A small network was shown many inputs. Here are its activations along a few directions, one row for each input.
Each table varies a few parts of the input and shows all the possible inputs, shuffled.
Descriptions start from the smaller parts, as in this example, which fits no table here: one of 8 places around a ring, together with either a single point or (one of 2 separate values, together with one of 4 places along a line) or one of 11 places along a line.
Shared parts are said once, and a part with two or three values counts as separate values.
(in the rows, 128 means zero)

A family of inputs:
R1: [116 123 126 135 122 134 105 125 123 111 144 119 128 123 144 147]
R2: [102 130 135 136 134 113 110 106 132 137 143 123 151 119 136 134]
R3: [110 146 136 137 125 104 113 116 138 136 146 114 148 114 122 123]
R4: [164 140 152 138 113 162 207 150 102 121  95 213  88 146 122 129]
R5: [148  98 107  96 133 154 107 153 138 139 107 103 100 142 134 123]
R6: [109 130 125 136 139 110 116 112 122 113 147 113 152 119 137 140]
R7: [129 139 133 136 112 126 103 129 122 110 136 107 123 112 130 132]
R8: [142  99 112  98 127 159 109 148 159 158 129 118 100 148 136 131]
R9: [ 96 129 125 133 151  91 124  97 136 143 146 119 174 121 124 122]
R10: [135 156 148 157 148 102 231 111  95 121 104 208 154 134 104 113]
R11: [111 126 135 132 119 133  97 120 132 136 142 128 125 121 146 140]
R12: [140 127 121 121 112 144 106 145 135 120 130 101 107 124 126 129]
R13: [143 159 160 157 131 121 217 120  88 115 103 213 129 131 118 124]
R14: [152 156 161 152 116 146 202 135  89 113 102 218 104 133 126 131]
R15: [130 111 116 120 122 150 107 140 134 120 138 113 111 136 143 144]
R16: [182 127 135 117 122 171 213 163 118 134  85 206  82 165 119 121]
R17: [150 113 114 101 117 153 112 157 165 156 130 109  98 145 121 121]
R18: [105 143 126 136 140  85 126 105 142 141 146 110 173 121 110 111]
R19: [112 142 117 137 142  84 129 108 127 119 138  97 174 117 109 112]
R20: [102 125 114 137 153  92 131 102 127 119 146 110 177 125 123 129]
R21: [149  96 104  99 130 156 116 152 148 133 131 107 103 152 138 137]
R22: [120 140 139 136 110 128 100 128 138 133 144 120 122 115 129 131]
R23: [157 112 106 102 119 152 116 159 149 134 122  95 100 141 120 122]
R24: [134 128 128 120 110 143 101 141 150 142 137 114 106 131 130 126]
R25: [103 125 123 134 156  88 123  99 117 122 122 106 173 114 118 115]
R26: [118 122 133 131 124 129  97 123 111 116 121 115 124 112 141 133]
R27: [124 114 127 117 119 150 100 134 144 144 137 123 108 131 143 138]
R28: [118 143 129 138 126 103 117 118 122 113 138 101 150 111 121 125]
R29: [110 130 131 133 142 108 107 109 112 118 121 109 148 110 133 126]
R30: [131 111 122 118 125 148  98 137 124 125 113 109 108 126 139 130]
What do these inputs look like to the network? -> one of 5 places along a line, together with either a single point or one of 5 places around a ring
Changing only the place on the line of 5 turns R22 into R17. The same change can be made to R7. Which row results? -> R23
List by row number the other rows that have the place on the line of 5 in common with R29. -> R2, R3, R6, R13, R28
Which other rows does R12 become when the place on the ring of 5 takes its other values? List them by row number. -> R15, R24, R27, R30
Which other rows does R16 become when the place on the line of 5 takes its other values? List them by row number. -> R4, R10, R13, R14

A family of inputs:
R31: [139 118 112 104 123 142  88 148 152 144 127  98 104 135 131 116]
R32: [157 134 122 115 120 162 147 154 132 141  93 136  96 145 129 121]
R33: [ 76 114 120 141 128 102  39 102 135 119 167  67 159  98 142 141]
R34: [149 126 116 107 152 118 164 134 138 153 118 157 132 156 122 107]
R35: [122 142 147 154 126 124 142 116  92  97 114 158 129 114 130 129]
R36: [102 135 126 140 135  89 115  99 141 137 159 113 170 119 116 120]
R37: [165 125 131 116 147 141 234 139 119 147  90 196 125 160 109 119]
R38: [172 136 141 122 115 162 196 165 116 143  92 202  79 153 121 116]
R39: [123 147 134 151 135 103 170 110 121 117 133 157 157 132 106 118]
R40: [119 114  97  96 129 139  46 147 166 140 131  34 121 126 139 126]
R41: [152 121 146 137 102 159 137 140 105  97 123 150  90 121 132 145]
R42: [ 83 123 112 132 137  75  66  98 155 140 178  61 183 109 121 123]
R43: [100 137 135 143 128 120  94 104 110 113 124 101 146 102 142 138]
R44: [111  99 128 116 109 133  33 128 143 116 166  56 117  98 145 151]
R45: [123 117  92 106 153 121 121 126 159 152 132  95 150 153 130 119]
R46: [126 145 166 165 121 136 197 119  89 111 114 223 118 128 127 137]
R47: [110 110  85  91 160 102  71 127 167 152 142  41 159 136 136 118]
R48: [137 157 149 158 134 114 227 122 105 114 117 209 143 139  99 120]
R49: [128 133 131 124 109 153  83 135 122 113 129  94 106 110 153 150]
R50: [163 128 170 142  98 165 191 146  93 112 112 211  77 127 130 147]
What do these inputs look like to the network? -> one of 4 places along a line, together with one of 5 places around a ring
Changing only the place on the line of 4 turns R35 into R33. The same change can be made to R41. Which row results? -> R44
A walk changes only the place on the line of 4. It starts at R47 and steps to R45. List the rest of the walk in order. -> R34, R37
Which other rows does R50 become when the place on the ring of 5 takes its other values? List them by row number. -> R37, R38, R46, R48

A family of inputs:
R51: [151 146 142 136 126 112 170 112 102 142 104 165 134 120 114 108]
R52: [133 109 124 129 127 139 136 144 117 115 101 111 116 126 114 123]
R53: [ 59 127 117 148 138  79  49  74 135 128 179  85 199  99 144 142]
R54: [ 85 121 118 131 120  98  50 102 134 153 155  58 167  93 149 144]
R55: [172  89  95  91 122 169 115 169 128 126 108 110  80 150 137 130]
R56: [106 138 120 160 141  86 165 107  93 101 127 123 176 114 109 125]
R57: [181 137 135  98 126 194 176 181 133 123 101 210  56 172 145 134]
R58: [137 152 138 153 136  78 179 100  89 126 126 178 161 114 100 100]
R59: [118 115 119 146 120 120 165 119 100 145 113 121 154 116 128 143]
R60: [118  91 129 119 120 136  91 117 156 142 150  93 130 121 126 141]
R61: [100 115 124 115 129 118  23 127 151 123 144  47 126 103 136 122]
R62: [160 151 169 135 122 156 195 153 100  99  88 202  82 134 117 122]
R63: [ 98 120 121 132 122 109 122 111 151 164 157  87 169 118 131 149]
R64: [127 179 164 154 138 141 219 130 111 115  99 208 119 145 134 133]
R65: [131 106 102  95 112 159   9 151 162 117 151  34  86 127 157 132]
R66: [ 93 133 116 129 155  64 115 100 143 138 173  99 196 115 115 123]
R67: [113 185 161 172 148 106 227 119  99  99 120 220 145 140 121 125]
R68: [147 132 153 140 119 158 146 121 129 114 101 170 102 139 111 112]
R69: [179 119 115 100 111 180 136 165 147 146 109 165  72 164 130 117]
R70: [151  95  98  79 127 158  73 160 179 146 153  74  92 152 141 133]
Changing only one part turns R53 into R54. The same change can be made to R67. Which row results? -> R64
What do these inputs look like to the network? -> one of 4 places along a line, together with one of 5 places along a line
Which other rows does R60 become when the place on the line of 4 takes its other values? List them by row number. -> R63, R66, R70
Which other rows does R65 become when the place on the line of 5 takes its other values? List them by row number. -> R55, R57, R69, R70
